Each row below holds a small network's activations on one input, seen along a few directions.
Each table varies a few parts of the input and shows all the possible inputs, shuffled.
A made-up example of a description, with smaller parts first: one of 8 places around a ring, together with either a single point or one of 11 places around a ring or (one of 3 separate values, together with one of 4 places along a line).
Shared parts are said once, and a part with two or three values counts as separate values.

Other details of the inputs shift rows strongly along two fixed directions, in all tables alike. That doesn't count.

Rows:
R1: [  5  11   0   0   9   7  -5  -2  18  14  -2  17   1   6 -15 -13]
R2: [  0  -4  20  25  -2   3  11 -19 -12  13  22 -18  10  -6   4  15]
R3: [  3  -8  14  13  -8  -8   2 -14 -28  11  17 -11   3  -2   0   6]
R4: [ -2   2 -19 -15 -10  -6   1   4 -28 -21 -19  22  -3  -1  -1   1]
R5: [  2   3  14 -24  23   5  10 -13  15  -4  14  -3  -1   6  -8  -8]
R6: [ 13   5  12   8  23   4  13  -1  19  12  -4  -2   9   3 -22   9]
R7: [ 13   8  -7  18  -4  -6   7   3   1   5  -2 -25   9  -9   4  20]
R8: [ -9 -16 -34  14 -37 -11 -15  26 -23  -9 -38  10 -12   2  23  23]
R9: [ -5  13 -16  19 -21   0  -7   6  11  -2  -4  10   7  -2   7  -2]
R10: [ -2   8  15   0  20   0  15 -14  19   4  17 -30  17 -24   3  14]
R11: [ 12   0  -5 -33   9  -3   7   6 -20  -9  -3  15 -14  15 -15 -17]
R12: [-18 -13 -18 -20 -19  -6 -13   5 -12 -29 -17  27 -13  14  17  -5]
R13: [-11   2  21 -16  21   3  10 -13  24  -6  -1  19   1  -1 -17  -1]
R14: [  8   9 -26  -6 -25 -10 -15   7 -18   5  -8   4  -5   2  -2 -19]
R15: [-12 -12 -32 -18 -39  -1 -34  15 -25 -20 -17  12 -20   7  25 -19]
R16: [  8  -3 -13  -2 -10   1   0   9   2 -14 -12  26  -4  25  -9   0]
R17: [  6   4 -20  -6 -10   4 -16   5   3  -2  -4  23  -6  20   3 -20]
R18: [-16  -3 -24   1 -35  -3 -22   9 -17 -12 -11 -10  -3 -16  22  -5]
R19: [  5   4  11   0  22   8  24   1  22 -10   8   6   2   2  -3   7]
R20: [ 14  12   3   4  11  -1   9  -6   9   0  -1   5  16   6 -23   4]
R21: [  2  -3  15 -35  -4   6 -10 -26 -33 -16   3  76 -17  57 -42 -38]
R22: [  0   4 -17  15 -15   5 -11  14  17  -2   1  10  -2   9  16  -4]
R23: [ -6  -2   0  33   0  -2   0  11  18  13  18 -69  18 -46  29  15]
R24: [-27 -11 -27  10 -33 -14 -13  12 -17 -23 -21  -8   1 -17  42  22]
R25: [ 11  15   1 -20  -2   1   5 -10   2 -16 -11  55   6  28 -49 -16]
R26: [ -8  -4  18  18 -12   2   5 -17 -11  -4   9  21   9   8  -3   5]
R27: [  0   8  32 -22  38   7  17 -18  25  11  14  -2   6  -5 -26  -2]
R28: [ -9   0 -18  10 -16  -7   5  13 -14 -20 -15   2   2 -15  21  22]
R29: [-10 -15   0  16   7 -13   1  13   0  13  -3 -61   0 -37  39  29]
R30: [  2 -10  37  28  23   1  17 -12   3  33  28 -38   7 -11  -3  17]
R31: [  0   0  22   4   2   3   4 -28 -16  -1  13  26   7  15 -19  -7]
R32: [ -4 -14  22  26   2   4   9 -12 -10  21  13 -21  -2  -6   9  19]
R33: [ -6  -1  39  -1  10  12  12 -25   2   5   9  42  -1  26 -35 -10]
R34: [  4   8  31 -15  29  10   4  -9  29  18  18  -7   5 -10 -33 -23]
R35: [ -7   3  14   7  11  10  -1   0  26  13  10 -26   3 -21   3   0]
R36: [-11  10  11  14  -2   8  -1  -4  30  -8   9  -4  17 -18   2  -3]
R37: [ -4   8  31 -24  40   6  13 -21  26   3   8  15   6   2 -31  -8]
R38: [-24 -14 -26   5 -33  -5 -34  18 -18 -11 -28  -1 -13 -12  32  -2]
R39: [  5   7  13 -13  23   5  19   0   3   6  -1  -1  -3  -6 -15   7]
R40: [  5  -5  -5  41   7  -4  11  17  15  22  -2 -62   8 -26  27  42]
R41: [-10 -10 -24 -26 -29 -21 -20   6 -43 -18 -21   3 -10  -6  13  -5]
R42: [-30 -16 -25  19 -40  -4 -29  25  -6 -12 -25  -7  -9 -19  43  11]
R43: [ 13  -1 -27 -19 -19  -4 -19  11 -15   4  -5  17 -15  19  -1 -28]
R44: [  4  -2 -17  10 -11  -6 -12  17  -4  22  -9 -21  -5 -10  15  -2]
R45: [ 17   3   1   2  17   5   8   0  16   1   3   3   6  16 -13   2]
R46: [ -6 -16  18  46  -4   4   9  -4   6   5  18 -23   3  -1  34  24]
R47: [  9   3  16   1  30  -2  22   8   5  15   3 -31   1 -20  -4  14]
R48: [ 22  -1  -8 -20   1  -5  -1   7 -11   1  -5  10  -5  24 -21 -13]
R49: [  1  10  21 -15  29   9  24  -7  19  -5   0  30  -1   4 -35  -1]
R50: [ 23  12   4  -6   8  -8   9  -3  -2   7   2  -6   8   3 -28  -2]
R51: [ 11 -10  34  20  22   4  17 -14   5  23  38 -30   6   3   0   7]
R52: [  2   4 -12   9  -8   2  -7   9   6  20  -5 -10  -2  -6  11   0]
R53: [  9  -5  28  -1  11  10   9 -24  -5   9  27  11  -4  22 -15  -5]
R54: [  3  -3  -3 -30  -4   2 -17   2  -4  -6   4  13 -10  10 -12 -35]
R55: [  7   3 -15  29  -1   6   0  12  23  19  15 -42   4 -12  33  11]
R56: [ 10  16  11  -5  21   2  23  -7   6   0  10 -11   9 -13 -13   9]
R57: [ 11  -6 -27  -5 -19  -4  -9  15 -19  -6 -15   4  -9  19   7   4]
R58: [ 13  10  -4 -63   5   5   3  -9 -25 -23 -11  68 -22  41 -44 -37]
R59: [ -9   8   4  11   2   6  -5  -6  19  -5   7 -13  13 -19   4  -6]
R60: [-11  -9 -22  -1  -9  -8  -4  17 -25 -12 -29   2 -15  -9  19  15]
R61: [-11  -1  -3  -3   2  -7   0  -8   0 -10  -3 -10   9 -14  14  10]
R62: [-11  -4 -26  15 -31  -2 -19  20  -1   2 -21  15  -8  -1  23   4]
R63: [ 13   0   3   7  12  -7   8  11   2  20  -5 -27   3  -4  -9  13]
R64: [ -9 -10 -11 -18  -1  -5  -9  -1  -6 -18  -8   8  -8   7  15  -4]
R65: [-16 -13 -32 -11 -35  -2 -37  16 -20 -25 -20  18 -16   9  25 -19]
R66: [  1  -8  -4 -31   3  -9  -6   0 -12  -8   1   0 -11   6   2 -11]
R67: [-10   1   6   1  -2  13  -9   3  28 -13   7   9   2   2   5 -14]
R68: [ 11  12   9  -6  20  -5  20   1  -4   3   9 -20   9 -16 -11   6]
R69: [-15 -23  -4  21 -24  -7 -14  -1 -38   2 -14   4 -12   4  26  14]
R70: [ 10  22   6  17  12   7  11  -7  30  21  21 -22  19 -11  -6  -2]
R71: [ 11   7   9 -16  29   8  19  -5  11  -9   7  14  -1   9 -16  -5]
R72: [  9  22   7   8  15   8   6 -12  29  12  15   5  19   0 -18 -12]
Each input here is: one of 3 separate values, together with one of 4 places along a line, together with either a single point or one of 5 places around a ring.
Changing only the choice among 3 separate values turns R46 into R33. The same change can be made to R12. Which row results?
> R13
Changing only the choice among 3 separate values turns R63 into R50. The same change can be made to R34. Which row results?
> R23
Which other rows agree with R35 in the choice among 3 separate values and the place on the line of 4? List them by row number.
> R27, R32, R39, R40, R52
Which other rows does R22 become when the place on the ring of 5 takes its other values? List them by row number.
> R12, R16, R19, R67
Which other rows does R65 become when the place on the ring of 5 takes its other values? List them by row number.
> R17, R45, R64, R71
Which other rows agree with R4 in the choice among 3 separate values and the place on the line of 4? List them by row number.
> R20, R31, R59, R61, R72

Rows:
R73: [ 17  10  44  20  46   9  32 -16  29  35  40 -47  19 -21 -20  11]
R74: [ -1  14  12  47   8  15   7   2  53  18  21 -30  24 -23  11  10]
R75: [  2  14  19  25  33   3  21  -5  48  16  25 -62  29 -43  12  21]
R76: [ 25  11  -8 -32   5  -2   5   0 -16  -2 -11  40  -8  32 -40 -18]
R77: [ 30  13  39   2  48  11  32 -19  22  31  43 -24  12   4 -31  -5]
R78: [-27 -33 -12  41 -41 -14 -16   5 -45  -1 -13 -21  -8 -12  54  38]
R79: [ -8  -7 -47   2 -47 -18 -30  25 -34 -13 -29 -13  -6 -13  33   1]
R80: [  4   4  13  33  32  -2  29   5  27  18   7 -57  18 -39  16  43]
R81: [-14 -19 -45  15 -42 -13 -34  39 -19   0 -36 -27 -16 -17  50  11]
R82: [-16 -30 -16  38 -48 -13 -21   7 -50   2 -15 -11 -10   0  41  27]
R83: [  7 -12   2 -12 -22   0 -11 -17 -44  -3   1  52 -16  51 -22 -19]
R84: [  1  30  26 -45  16  21  -1 -30  30 -12   6  92   3  36 -73 -55]
R85: [  2   1   5 -10  21  -1  21   1   4 -13  -4  -3   1  -6  -3  17]
R86: [-20 -16 -32 -26 -25  -7 -26  22 -18 -28 -34  16 -24   3  27  -7]
R87: [  5   3  49  12  57  10  41 -20  33  14  43 -49  17 -25  -3  20]
R88: [-28 -36  -9  29 -36 -13 -12   3 -45 -17 -11 -11 -12  -2  53  34]
R89: [ 17  14 -23 -42 -16  -5 -17  -2 -18 -15  -9  40  -7  30 -29 -38]
R90: [  7  10  43   0  43   7  29 -22  18  23  30 -25  12 -16 -22   5]
R91: [ 27  23  17 -63  30  15  -1 -16  24   4   6  70  -9  52 -80 -62]
R92: [ -5 -16 -44  27 -39 -20 -12  35 -38   0 -35 -36  -9 -22  49  36]
R93: [ -3   5  22  27  40  10  16   6  60  27  18 -59  17 -38  15  21]
R94: [-16  -8 -37 -30 -31 -13 -23  11 -31 -38 -28  19 -11  -1  20  -8]
R95: [ 16  25   6 -22   5  19  -4 -15  27  -4  13  65   3  42 -50 -48]
R96: [-21   0 -26 -36 -37   4 -28   0 -18 -44 -27  81 -18  30  -7 -34]
Changing only one part turns R81 into R91. The same change can be made to R74. Which row results?
> R95
What is each input in this table made of?
> one of 4 places along a line, together with one of 6 places along a line
Which other rows does R73 become when the place on the line of 4 takes its other values? List them by row number.
> R77, R87, R90
Which other rows does R96 become when the place on the line of 6 takes its other values? List them by row number.
> R85, R86, R87, R88, R94

Rows:
R97: [  1   3  30 -15  24   5  13 -18   8   5  22   0   3   0 -19 -11]
R98: [-11 -12  11  19   8   0   6  -4  10  -6   7 -17   7  -8  20  18]
R99: [  0 -17   4  54  -7   0   4   6   6  14  15 -45   9  -9  38  32]
R100: [ -4  -7 -14  -2 -16 -14  -1   6 -32  -8 -13 -16  -3 -14  14  17]
R101: [ 22  18  42 -25  46  10  26 -28  11  20  28  19   6  15 -59 -23]
R102: [-13  -6 -38  -7 -44  -7 -39  16 -14 -18 -27  19  -9   5  17 -18]
R103: [ 17  28  28 -11  43  22  19 -17  63   2  29  17  20  10 -43 -26]
R104: [  2  -5  30  83  23  11  29  -1  45  36  36 -72  26 -32  36  52]
R105: [-13  -3   8 -14  -4   5  -2 -13  -7 -18 -11  46  -6  17 -15  -6]
R106: [ -4   0  19  48   8   5  14  -9  15  22  23 -38  17 -23  21  28]
R107: [  8  18 -21 -68 -16  -6 -24  -2 -17 -21 -33  73 -13  34 -58 -50]
R108: [ -7  -8 -43   9 -26  -6 -19  31  -1  -9 -16 -25 -10 -15  51   8]
R109: [ -8 -30 -33  13 -44 -12 -24  21 -47  -3 -20  -8 -22  11  44  13]
R110: [ 15  22 -20 -59  -3  -2  -7   2  -6 -22 -24  64 -10  31 -48 -40]
R111: [-17  -3 -49  11 -48  -4 -26  27 -13 -21 -31  16 -11  -4  41   3]
R112: [ -4  -5  -9 -57  -8  -5 -11  -4 -41 -26 -29  66 -27  33 -31 -26]
R113: [ 13   6  -1 -37  -5  -9  -2 -14 -38  -4  -9  41  -8  25 -41 -20]
R114: [  6 -15 -30  -6 -35 -17 -14  13 -52  -7 -28  16 -16  19   7   7]
R115: [-13 -14   3  44  -9  -4   2   5   1   3  13 -56  11 -32  48  32]
R116: [-16 -13 -46  -4 -44 -12 -40  29 -19 -10 -29  -9 -16  -9  41  -7]
R117: [ 17  27  29 -16  47  15  16  -9  55  18  19  -6  15  -7 -44 -21]
R118: [ -9   9  11  59  14  10  10   8  63  23  18 -60  28 -45  32  27]
R119: [  3 -17 -24  -4 -28 -10 -13  15 -47  -1 -22  13 -22  17  11   2]
R120: [-20 -28 -22  15 -21 -11 -12  18 -23 -10 -16 -32 -13 -16  57  29]
R121: [ 21  30  14 -41  41  15  16  -7  37   0  10  34   3  16 -54 -35]
R122: [ 17  15  59  27  55  19  35 -35  50  30  55 -32  31  -7 -29   5]
R123: [ -5  -7   0   9   1  -7   7   7 -15   5   2 -32  -2 -24  21  17]
R124: [  3  21  50 -16  34  18  24 -37  26   4  28  38  14  11 -56 -20]
R125: [  9   3  29   0  26   6  14 -19  10  19  28 -13   6   2 -16  -5]
R126: [ -7 -12 -18 -10 -12 -15  -3   9 -28 -16 -25   0  -9  -3  14  18]
What is each input in this table made of?
> one of 5 places along a line, together with either one of 2 separate values or one of 4 places along a line
Changing only the place on the line of 5 turns R122 into R113. The same change can be made to R103. Which row results?
> R110
Which other rows does R111 become when the choice among 2 separate values takes its other values? List them by row number.
> R118
